These are the activations of a small network on made-up records, seen along a few directions, one row for each record.
Here are examples, each followed by its value of one field, Pober.
The largest differences between rows may come from other fields.
Strong random noise was added to every row along 8 fixed directions; ignore it. To show where, here is one row again and again, with new noise each time:
[ 278  115  -50 -141   -1  209  103  -53 -209  280  -99  -42  -68  -56
  373  172 -180  298 -324  -19]
[-316   53   52   40 -280 -175  165   30 -338  -45  198  134   82  -16
  -62   74  156  -78  158 -385]
[ -65   16  -70 -150   51  257  -79  -49  325  204    7 -133 -223 -277
  269  124 -181 -253 -186   76]
[ 110  136  348 -239 -172  270 -162   -2 -515  -74  -68 -104  297  296
  182  -46  264  309  -25 -196]
[-375  -36  -41 -108    4  157 -227  -33  360  -38   15   -4 -181 -106
  -46  -52  111 -423   35  -22]
[-271   62 -272  459 -211 -529  427  -81 -186   92  347  159   -7 -116
   78   89  102 -277  143 -242]
[-224  -48 -173   29 -109  105  200  242   83   19  -18  114 -226  -56
 -156  -37  -74  164 -116 -280]
[ -21   37 -293  -51 -114 -179  148   27 -138   71 -117  261 -182   15
 -145  187  -16  311  -74   29]
[ 143  183  -64  -47 -306  -68   15  229 -132 -141   47 -207  161  -12
  -69  191   37  280  113  231]
[ -51   16 -428  409 -108 -479  176   -9  388    6  186 -100 -115 -111
   35  114   83 -217  156  480]

[   9  -85   33   73  253  223  -65 -244  -42  166 -168  127 -100  311
  304 -299  211   23 -270 -178]  g3
[ 170   30  225 -109 -208  -69  244  -41 -562  125   55   21  158  112
  286  152   18  369  -29 -225]  g3
[   0  222 -297  247 -273 -470  -36   92 -157 -321   73    1  220  179
 -339   55  340   61  328  321]  g8
[ -56  309  110  -49 -171  182  -51  135 -353  -98  192 -139  276 -228
  -55   69 -104 -223   46 -388]  g1
[ 132  224 -326  154   73 -189 -284 -202  211 -111  -37 -125   47   66
   56  -30  219 -361   88  509]  g3
[-325   28  -41   54   56  131 -173   -6   31  -82   25  106   -6  -28
 -190 -114  141 -179   12 -185]  g2
[  37   71 -235   30 -167 -228  279  165   -7   51   93   44 -101 -280
 -136  266 -290   68   29   11]  g5
[  44 -167   38    2  -27  -31  -71   63  476  -45   11 -270  -79   25
  110   10   69   -6  104  491]  g7
[ 169  -37 -159  -15   69 -192  147 -204 -313  174 -218  347 -121  263
   67   52   82  395 -168    1]  g4
[-239   34   51  -26  -54  180 -101  136  -17  -83   62   -9   48 -114
 -184   -2   19    9   24 -163]  g2
[-204 -219  311 -256   21  473 -208  365  572 -162   11 -307  -87 -220
 -208  -83 -201  -54   59   44]  g6
[ 167 -320  357 -191  153  200 -124 -179  209  135 -206 -114  -81  365
  405 -149  200  266 -111  281]  g4
[ 142  -45  161   97   11   83 -176   11  217 -130   -1 -331  159  249
  189 -198  261   -1   86  339]  g1
[-401  -19  295 -208  -40  141 -171  -90 -216  -68   80  167   78  -40
 -129  -41  125 -316  116 -470]  g1
[  14 -156 -181    8  161   42   76   76  372   46 -161   98 -294   -5
 -123 -103 -164   41 -127   60]  g5
[-262 -256  217 -112  -56 -113  135 -196 -155  159   12  256 -128  150
  163   27  181   69   24 -233]  g8
[  84  -19   82 -445   43   33 -193 -140  -25   46 -196  142 -101  -52
  -67  211 -120    5   -3  129]  g5
[  -8   85  340  -13  190  381 -179 -224 -349   56   11  -27  222  174
  319 -308  154 -240 -154 -498]  g6
[-419 -214   47   52   35  378   97  254  310  -35  -26   58 -266   67
 -115 -376   33  -67 -143 -531]  g8
[-171  -41 -218   13   65  -20  -40  -35  352   39  -31   66 -246 -109
  -53   -8  -33 -275  -33   79]  g4
[  79  -12 -105  277  206 -203   22 -181 -161  -12  -48  204   77  206
  -74 -177  133   34   -8  -10]  g6
[-100   55   78 -111 -221  172 -231  235  280 -195   86 -376   94  -98
  -42   81  111  -15  162  326]  g2

Here are new rows. What is Pober for each?
[  88  -36 -193  381  -28 -230  363  157  251   28  179 -141  -58 -120
   47  -65 -183 -122   28   21]  g5
[ 212  265  213 -143   47  148 -512 -218 -210 -164  -51 -224  394  173
  120  -37  283 -204  105  271]  g1
[-119   39  -21 -117  -33 -126 -106 -109   24   14   62   65  -12 -193
  -79  209  -39 -231  114  108]  g1
[-249 -178  301  158   20    6  -33   23  190 -117  222 -154  129   -1
    7 -192  127 -310  212 -104]  g6
[ 429  102   25 -351    3 -124   58 -273 -351  303 -114   85  -10 -137
  322  450 -276  212 -141  218]  g5
[ 172   73 -223  451  -34 -440  238 -185 -368   32   26  147  142  389
  154 -114  345  228   14   72]  g8
[ 184 -307  -42  284  123 -139  406   56  187  200    0   -5 -172   93
  210  -68 -127  432 -142  145]  g6
[  -4  -99  213   93  174  -23 -181 -205   11  -43   10  -16  151  190
   78 -171  216 -135   90   96]  g6
